Each row below holds a small network's activations on one record, seen along a few directions.
After each row come some of the record's fields: G, F, H, Z, L.
A field that a record lacks is written none.
Other fields move the rows too, some of them a lot.
In the rows, 500 means zero.
Strong random noise was added to every row along 9 fixed directions; ignore it. To show where, here is one row again and again, with new noise each time:
[594 479 501 537 402 598 631 501 422 509 363 553 450 527 522 649 544 444
 581 366 536 335 469]
[437 302 368 660 405 825 724 368 444 403 435 472 491 613 534 546 582 311
 484 384 665 487 497]
[629 482 410 423 400 547 763 588 438 295 509 443 396 438 432 361 465 543
 606 316 457 504 318]
[460 415 488 549 449 636 656 429 506 517 381 611 411 532 557 616 599 275
 543 298 455 410 431]
[515 421 314 637 450 709 746 459 474 383 500 386 508 603 432 389 475 527
 481 366 595 509 543]
[523 468 516 486 539 345 532 445 621 494 445 475 461 521 562 486 583 292
 226 386 359 539 616]
[722 409 511 516 359 424 713 547 387 415 430 505 421 459 565 528 529 524
 438 380 493 426 535]
[412 543 459 429 535 430 558 602 544 450 665 589 451 425 521 227 504 505
 505 392 285 661 390]
[380 564 631 301 549 430 133 474 551 468 631 453 596 535 588 493 591 241
 353 722 496 626 468]
[668 555 592 190 365 437 438 648 348 243 615 408 464 388 492 432 483 505
 635 598 535 530 224]
[431 463 517 391 506 487 412 538 424 402 620 489 564 484 610 480 609 375
 329 591 574 582 551]

[315 705 327 549 586 871 332 482 671 464 453 388 595 627 289 409 445 474
 677 537 570 564 239] => G is g4, F is f1, H is h2, Z is z2, L is l2
[598 289 398 788 244 701 599 435 545 425 285 360 506 417 514 267 484 483
 484 611 584 812 272] => G is g1, F is f2, H is h2, Z is z2, L is none
[438 353 537 637 455 564 637 252 649 562 308 496 396 580 516 575 560 183
 446 302 340 477 456] => G is g3, F is f2, H is h2, Z is z1, L is l2
[402 589 532 445 618 590 400 418 498 575 569 523 531 669 500 640 526 390
 521 468 486 362 581] => G is g3, F is f2, H is h2, Z is z1, L is l1
[499 358 593 327 582 328 478 367 462 371 708 309 516 574 503 581 488 374
 330 627 570 524 740] => G is g3, F is f2, H is h2, Z is z1, L is none
[507 637 401 494 586 543 519 562 549 506 437 386 566 524 373 528 459 607
 468 472 563 435 581] => G is g1, F is f2, H is h2, Z is z2, L is none
[336 551 521 312 655 287 421 619 476 519 678 533 582 380 517 496 578 544
 331 557 533 495 687] => G is g4, F is f1, H is h2, Z is z1, L is none
[352 505 634 457 494 610 359 431 536 593 451 730 480 494 641 651 666 203
 550 472 468 442 335] => G is g1, F is f2, H is h2, Z is z1, L is l1
[371 451 573 338 489 459 686 585 421 494 593 690 372 318 534 491 539 456
 692 331 388 430 345] => G is g1, F is f2, H is h1, Z is z2, L is none
[474 555 558 733 443 539 299 373 690 721 352 576 552 582 490 463 492 443
 529 545 477 498 447] => G is g4, F is f1, H is h1, Z is z1, L is l1
[652 485 593 513 458 387 372 496 507 524 480 512 510 507 580 553 475 505
 490 656 458 565 495] => G is g2, F is f3, H is h2, Z is z1, L is none
[496 420 457 391 502 409 525 587 445 379 515 457 550 363 555 485 594 481
 295 537 590 549 561] => G is g4, F is none, H is h2, Z is z1, L is none
[659 549 431 443 404 533 527 571 556 334 214 310 526 399 413 527 547 407
 343 503 685 492 376] => G is g3, F is f2, H is h1, Z is z2, L is none
[644 418 447 673 328 463 527 444 617 425 413 281 536 436 423 169 396 555
 410 628 502 771 397] => G is g3, F is f2, H is h1, Z is z1, L is none
[430 442 429 614 466 615 530 444 612 504 397 515 462 475 485 404 536 425
 511 459 442 627 340] => G is g4, F is f1, H is h2, Z is z2, L is l2
[599 503 619 458 473 497 467 319 632 550 293 349 406 607 435 721 455 223
 545 438 348 395 413] => G is g3, F is f2, H is h2, Z is z2, L is none
[361 484 462 522 454 704 458 527 388 455 691 480 586 571 527 364 481 534
 615 597 561 589 417] => G is g3, F is f2, H is h2, Z is z1, L is none
[510 463 517 616 525 342 485 434 602 616 450 432 531 517 479 443 463 521
 328 560 465 548 710] => G is g3, F is f2, H is h1, Z is z2, L is none
[495 490 559 185 589 325 411 691 330 292 795 642 454 373 678 502 617 509
 393 577 434 587 476] => G is g4, F is none, H is h2, Z is z2, L is l2
[310 543 485 644 567 595 439 400 522 748 479 413 628 636 433 530 429 557
 517 533 485 422 707] => G is g3, F is f2, H is h2, Z is z2, L is none
[614 479 714 401 425 268 230 474 433 489 633 457 550 521 628 540 534 480
 369 719 503 519 575] => G is g4, F is f1, H is h2, Z is z1, L is l2
[417 367 612 246 501 597 464 402 362 318 678 439 488 586 541 688 568 242
 563 570 638 435 469] => G is g3, F is f2, H is h2, Z is z1, L is none
[525 624 346 386 529 702 629 692 370 350 427 607 474 406 419 634 567 614
 641 343 703 336 360] => G is g4, F is f1, H is h1, Z is z2, L is l2
[440 585 705 156 608 224 312 549 363 510 872 460 531 505 473 542 407 636
 610 678 467 395 674] => G is g3, F is f2, H is h2, Z is z2, L is none
[359 531 393 496 568 541 514 514 672 461 417 460 541 420 403 342 535 405
 407 468 499 652 411] => G is g3, F is f2, H is h2, Z is z1, L is none
[605 430 478 557 525 363 604 318 705 488 513 302 385 585 360 316 349 484
 455 417 293 598 506] => G is g4, F is f1, H is h2, Z is z2, L is l1
[527 527 581 539 440 631 316 471 451 551 355 547 543 558 564 707 569 424
 555 633 600 443 433] => G is g3, F is f2, H is h2, Z is z2, L is l2
[477 386 475 731 538 457 548 374 622 579 548 535 447 605 591 355 497 460
 335 462 267 704 617] => G is g1, F is f2, H is h2, Z is z2, L is l2
[447 525 619 469 510 349 466 457 548 617 525 540 503 508 517 523 507 427
 468 446 413 392 600] => G is g3, F is f2, H is h1, Z is z1, L is none
[745 653 479 355 464 214 537 747 482 422 525 486 466 274 402 327 368 851
 606 523 438 556 373] => G is g4, F is f3, H is h1, Z is z1, L is none
[272 580 529 546 615 447 433 563 549 753 380 755 557 398 574 669 659 425
 431 411 522 368 646] => G is g1, F is f2, H is h1, Z is z1, L is none
[484 458 590 595 413 605 431 561 186 558 788 670 566 579 710 505 490 684
 595 637 550 476 597] => G is g3, F is f2, H is h1, Z is z2, L is l1
[433 604 544 499 575 331 405 433 630 643 570 364 544 572 350 339 347 571
 529 523 346 511 607] => G is g3, F is f2, H is h1, Z is z1, L is none
[268 419 481 599 513 676 476 417 491 657 407 562 570 480 543 609 594 349
 511 548 583 511 519] => G is g3, F is f2, H is h2, Z is z1, L is none
[518 585 541 415 535 537 455 493 460 521 458 418 508 545 416 593 439 552
 640 523 523 379 464] => G is g3, F is f2, H is h2, Z is z2, L is l1
[488 401 535 611 466 554 496 421 487 586 473 511 516 535 509 578 496 488
 589 572 554 479 542] => G is g2, F is f1, H is h2, Z is z1, L is none
[516 431 470 444 379 707 525 520 373 338 469 359 531 499 510 512 523 423
 543 578 663 531 349] => G is g3, F is f2, H is h2, Z is z2, L is none
[473 436 556 687 422 528 434 553 332 676 551 698 600 478 654 530 534 642
 507 640 599 519 650] => G is g3, F is f2, H is h1, Z is z1, L is none

Here are new rows. What are their fields?
[530 510 443 653 459 656 589 442 497 642 269 446 529 543 400 674 461 568
 610 472 620 333 571] => G is g3, F is f2, H is h2, Z is z2, L is none
[754 432 598 388 390 377 616 491 392 444 252 346 455 430 472 827 533 464
 421 495 677 249 607] => G is g1, F is f2, H is h2, Z is z2, L is none
[334 591 512 327 630 363 563 560 585 589 360 489 473 347 472 584 590 338
 361 317 331 416 521] => G is g3, F is f2, H is h2, Z is z2, L is none
[518 429 466 416 417 635 534 593 281 328 533 435 550 424 576 570 573 471
 439 590 715 526 475] => G is g3, F is f2, H is h1, Z is z2, L is none
[746 444 582 585 281 384 604 504 531 494 328 497 433 385 488 396 447 547
 550 454 446 521 361] => G is g3, F is f2, H is h1, Z is z1, L is none
[505 541 624 311 561 278 305 596 413 479 549 421 559 389 621 526 566 471
 279 692 468 576 560] => G is g3, F is f2, H is h2, Z is z2, L is l1
[353 447 370 517 634 559 668 336 654 547 504 393 426 573 324 489 385 436
 599 363 417 506 532] => G is g4, F is f3, H is h1, Z is z2, L is none
[582 647 561 610 482 490 406 494 564 667 353 574 500 568 497 558 473 531
 554 450 325 425 456] => G is g3, F is f2, H is h2, Z is z1, L is l2
[443 515 607 328 520 243 508 790 253 545 807 873 507 267 650 456 574 776
 561 523 519 439 608] => G is g4, F is f1, H is h1, Z is z1, L is none
[353 714 351 580 675 542 264 549 669 624 477 365 711 559 369 411 468 613
 300 615 619 562 695] => G is g4, F is f1, H is h1, Z is z2, L is none
[332 617 419 241 649 561 583 512 615 369 516 345 466 468 270 485 457 404
 617 341 481 445 360] => G is g1, F is f2, H is h2, Z is z2, L is none
[614 623 515 324 547 473 404 508 543 399 415 274 539 555 361 653 465 461
 445 562 629 382 533] => G is g1, F is f2, H is h2, Z is z2, L is none
[419 385 366 680 518 664 638 468 464 505 476 619 523 537 591 548 608 479
 374 409 573 487 609] => G is g4, F is none, H is h2, Z is z1, L is l2
[273 593 536 391 748 460 304 418 678 688 433 548 511 555 456 726 537 272
 453 471 365 426 594] => G is g4, F is none, H is h2, Z is z2, L is none
[625 389 529 621 402 292 654 538 465 592 478 490 452 359 528 310 407 700
 454 518 322 643 567] => G is g3, F is f2, H is h2, Z is z2, L is none
[319 330 649 448 448 507 258 440 356 468 809 584 625 519 725 439 602 340
 378 801 643 677 590] => G is g3, F is f2, H is h1, Z is z1, L is none
[553 212 401 564 452 480 659 450 441 338 577 496 463 427 604 445 540 482
 324 618 658 720 599] => G is g4, F is f3, H is h1, Z is z2, L is none
[444 491 556 573 522 497 584 486 308 674 629 509 531 594 551 561 429 687
 571 470 435 327 713] => G is g3, F is f2, H is h2, Z is z2, L is l1
[457 540 503 348 545 586 493 521 423 461 449 411 515 489 454 712 537 440
 584 502 636 354 492] => G is g1, F is f2, H is h2, Z is z2, L is none
